A small network was shown many inputs. Here are its activations along a few directions, one row for each input.
Each table varies a few parts of the input and shows all the possible inputs, shuffled.
A made-up example of a description, with smaller parts first: ring(8) and (point or line(9) or (values(3) and line(4))).
Shared parts are said once, and a part with two or three values counts as separate values.
In the rows, zero is written as 128.

Other details of the inputs shift rows strongly along two fixed directions, in all tables alike. That doesn't count.

A family of inputs:
x1: [122 145 125 134  96 125 136 135 133  94 123 161 139 152 139]
x2: [129 159 123 104  95 116 131 107 101 155 111  81 124 104  53]
x3: [ 97 156 137 108  56  92 142  98 131 154 115  73 155 160  48]
x4: [150 102 166 148 159 137 128 174 153 133 173  63 174 157 193]
x5: [138 102 112 138 194 156 113 135 105 141 127 165  79 100 152]
x6: [115 115 110 145 150 150 131 126 115 103 127 226  90 134 170]
x7: [104 124 129 121 114 114 134 108 163 116 128 154 135 144 126]
x8: [135 116 184 145 169 147 114 175 173 102 166  87 175 160 192]
x9: [124 147 100 122  78 117 143 108  92 122  97 155 108 129  92]
x10: [146 132 186 141 133 130 120 180 183  98 163  51 204 164 177]
x11: [129  95 112 136 156 128 129 117 114 170 142 138 102 109 141]
x12: [119  95  99 130 164 139 126 111 144 124 135 200  97 106 164]
x13: [124 134 126 114 135 137 121 115 116 143 119 125 110 107  94]
x14: [120 153 148 135 137 145 122 145  94 119 117 138 122 153 124]
x15: [154 138 128 128 132 126 118 143 141 101 119 112 138 105 134]
x16: [146  97 102 142 190 150 124 138  93 161 138 151  80  95 155]
x17: [117 105 101 152 152 149 139 127  86 153 141 197  85 144 156]
x18: [137 122 123 122 157 142 118 125 141 116 135 153 115 102 144]
x19: [138 131 115 144 171 157 121 139 103 100 121 207  84 116 175]
x20: [104 124 117 117 123 128 127 102 126 145 117 143 116 126  96]
x21: [148 101 161 146 165 134 125 180 144 126 170  64 180 157 190]
x22: [133 141 183 145 122 131 131 188 130 108 162  61 203 200 175]
x23: [157 102  93 129 168 144 123 129 142 126 143 180  95  80 176]
x24: [142 122 129 131 166 144 114 140 131 105 121 144 111 101 146]
x25: [118 134 120 114 116 116 123  94 116 144  97 130 104 101  72]
x26: [100  99 111 130 142 131 130 105 139 153 137 175 100 142 134]
x27: [120 145 191 151 136 138 130 187 115 128 168  63 196 209 161]
x28: [114 101 109 131 141 131 135 117 119 167 145 139 117 129 132]
x29: [122 126  89 111  81 100 144  84 130 148 107 139 108 116  89]
x30: [142 145 115 122 123 127 131 111  92 157 102 107  92  88  77]
x31: [127 143 117 111 109 109 121  93 134 113  94 142 111  88  86]
x32: [123 150 117 107  73 103 133 105 153 109 106 115 150 114  84]
x33: [ 96 165 143 123  83 124 133 120 102 116 102 135 133 166  74]
x34: [144 144 123 107  94 113 134 117 121 136 118  80 141 105  88]
x35: [142  96 107 129 138 119 131 120 131 150 136 129 117 105 151]
x36: [149  93  95 136 159 127 124 117 149 128 135 181  97  85 176]
x37: [138 136 170 152 144 142 123 189 149  88 164 114 182 181 207]
x38: [112 166 133 106  40  86 138  98 168 106 103  92 168 144  64]
x39: [127 166 142 111 104 124 121 112 111 131  88  87 115 106  53]
x40: [118 154 128 102  54  93 140 104 135 131 107  64 170 135  59]
Description of these inputs: ring(5) and (values(2) or line(6)).
The inputs of x17 and x9 match in every part but the ring(5) part. If x27 is changed in the same way as x17 into x9, which row does it become?
> x22
The inputs of x12 and x32 match in every part but the ring(5) part. If x7 is changed in the same way as x12 into x32, which row does it become?
> x38
Which other rows does x8 become when the ring(5) part takes its other values? List them by row number.
> x4, x10, x30, x39
Which other rows does x26 become when the line(6) part takes its other values? List them by row number.
> x5, x13, x20, x25, x39
Which other rows does x33 become when the values(2) part takes its other values? List them by row number.
> x14
Which other rows does x4 become when the line(6) part takes its other values? List them by row number.
> x21, x29, x34, x35, x40
